Each row below holds a small network's activations on one input, seen along a few directions.
Each table varies a few parts of the input and shows all the possible inputs, shuffled.
A made-up example of a description, with smaller parts first: one of 5 places around a ring, together with either a single point or one of 9 places around a ring or (one of 2 separate values, together with one of 6 places along a line).
Shared parts are said once, and a part with two or three values counts as separate values.
(in the rows, 128 means zero)

Other details of the inputs vary at random and push rows far along three fixed directions, the same in every table; ignore that.

Rows:
r1: [140 145  86 131 143 135  96 123 111  61  77  64]
r2: [ 94 126 133 103 157 105 155 150 129 136 125 128]
r3: [176 149 133 122  93 161  98 166 123  95 123 125]
r4: [191  69 107 147  80 145 137  89 135 109 129 160]
r5: [134  81 131  55 119 146 181 160 140 124 136 183]
r6: [ 72 105 138 161 177  87 153  66 123 148 127 133]
r7: [125 134 104 180 139 112  91  46 131 147 126 109]
r8: [131 134  84 159 149 133  95  92 102  57  78  70]
r9: [134 148  98  90 119 141 120 233 102  50 113  93]
r10: [ 95 130 128 104 173 112 154 124 130 126  96 106]
r11: [138 151 103 121 124 140 111 133 134 118 121 102]
r12: [145 133 128 181 113 130  94  67 130 158 152 134]
r13: [152 139 155 101  95 145 128 175 138 143 141 143]
r14: [ 88 115 138 118 170 103 157 136 114 117 115 117]
r15: [ 85 132 117 110 166 108 152 135 132 139 122 108]
r16: [ 97 122 159 121 135 111 158 157 121 164 153 169]
r17: [164 139 143 151  85 144  96 112 148 173 159 150]
r18: [143 151 106 147 114 139  97 100 135 138 130 111]
r19: [129 130 141 132 107 133 127 157 125 132 151 153]
r20: [ 82 101 167 149 163  94 161  88 130 164 135 151]
r21: [115 130 158  97 129 124 158 187 127 138 149 154]
r22: [186 152 160 136  66 167  97 121 157 179 159 153]
Each input here is: either one of 2 separate values or (one of 4 places along a line, together with one of 5 places along a line).
List by row number the other inputs of the same sort as r4. -> r5
A walk changes only the place on the line of 4. It starts at r8 and steps to r3. List the rest of the walk in order. -> r1, r10

Rows:
r23: [ 81  84 170 161 185  94 185  40 128 183 111 164]
r24: [205 145 179  80  48 200 129 181 173 172 187 195]
r25: [116 199 126 102 131 153 107 208 120  97 129  88]
r26: [151 112 205  72 112 136 190 179 164 217 154 221]
r27: [126 181 144 102 125 128  91 208 112  95 117  84]
r28: [157 134 111 129 104 143 133 211 107  72 102 120]
r29: [ 63  87 173  88 180  86 199 145 107 111 107 137]
r30: [164 133 122 124  91 132 106 198 107  52 122 105]
r31: [159 174 219 129  80 157 116 188 152 242 173 197]
r32: [ 86 111 104 176 166  93 153  51 134 148 144 104]
r33: [114 173 110 169 143 125  62  75 115 135 130 109]
r34: [ 87  99 114  73 177 119 157 129 121 121 115 149]
r35: [166 122 107 186  85 148  72  88 124 117 147 155]
r36: [ 80  98 136  98 166 117 161 136 105 106 121 160]
r37: [155 133  57 153 104 147  66  54 137 119 116 105]
r38: [ 57 102 127  74 196  73 215 159 134 160  88 123]
r39: [ 87 115  60 119 166  95 132 140  91  76 108  96]
r40: [141 119 140 199 107 139 116  61 146 153 166 147]
r41: [140 121 115  84 144 128 126 146 121  69  93  88]
r42: [180 131  99 172  88 131  64  37 147 130 121  82]
r43: [ 94 116 123 136 152 117 152  64 165 176 144 121]
r44: [162 134 104 111  90 130 109 203 104  73 127  87]
r45: [145 116 152 178 111 159 117  40 147 148 154 151]
r46: [157 135  75 158 121 121 115 132 111  99  96  83]
What do these inputs look like to the network? -> one of 4 separate values, together with either a single point or one of 5 places around a ring
Changing only the choice among 4 separate values turns r40 into r30. The same change can be made to r32. Which row results? -> r44
Which other rows agree with r28 in the choice among 4 separate values? List them by row number. -> r23, r26, r31, r38, r46
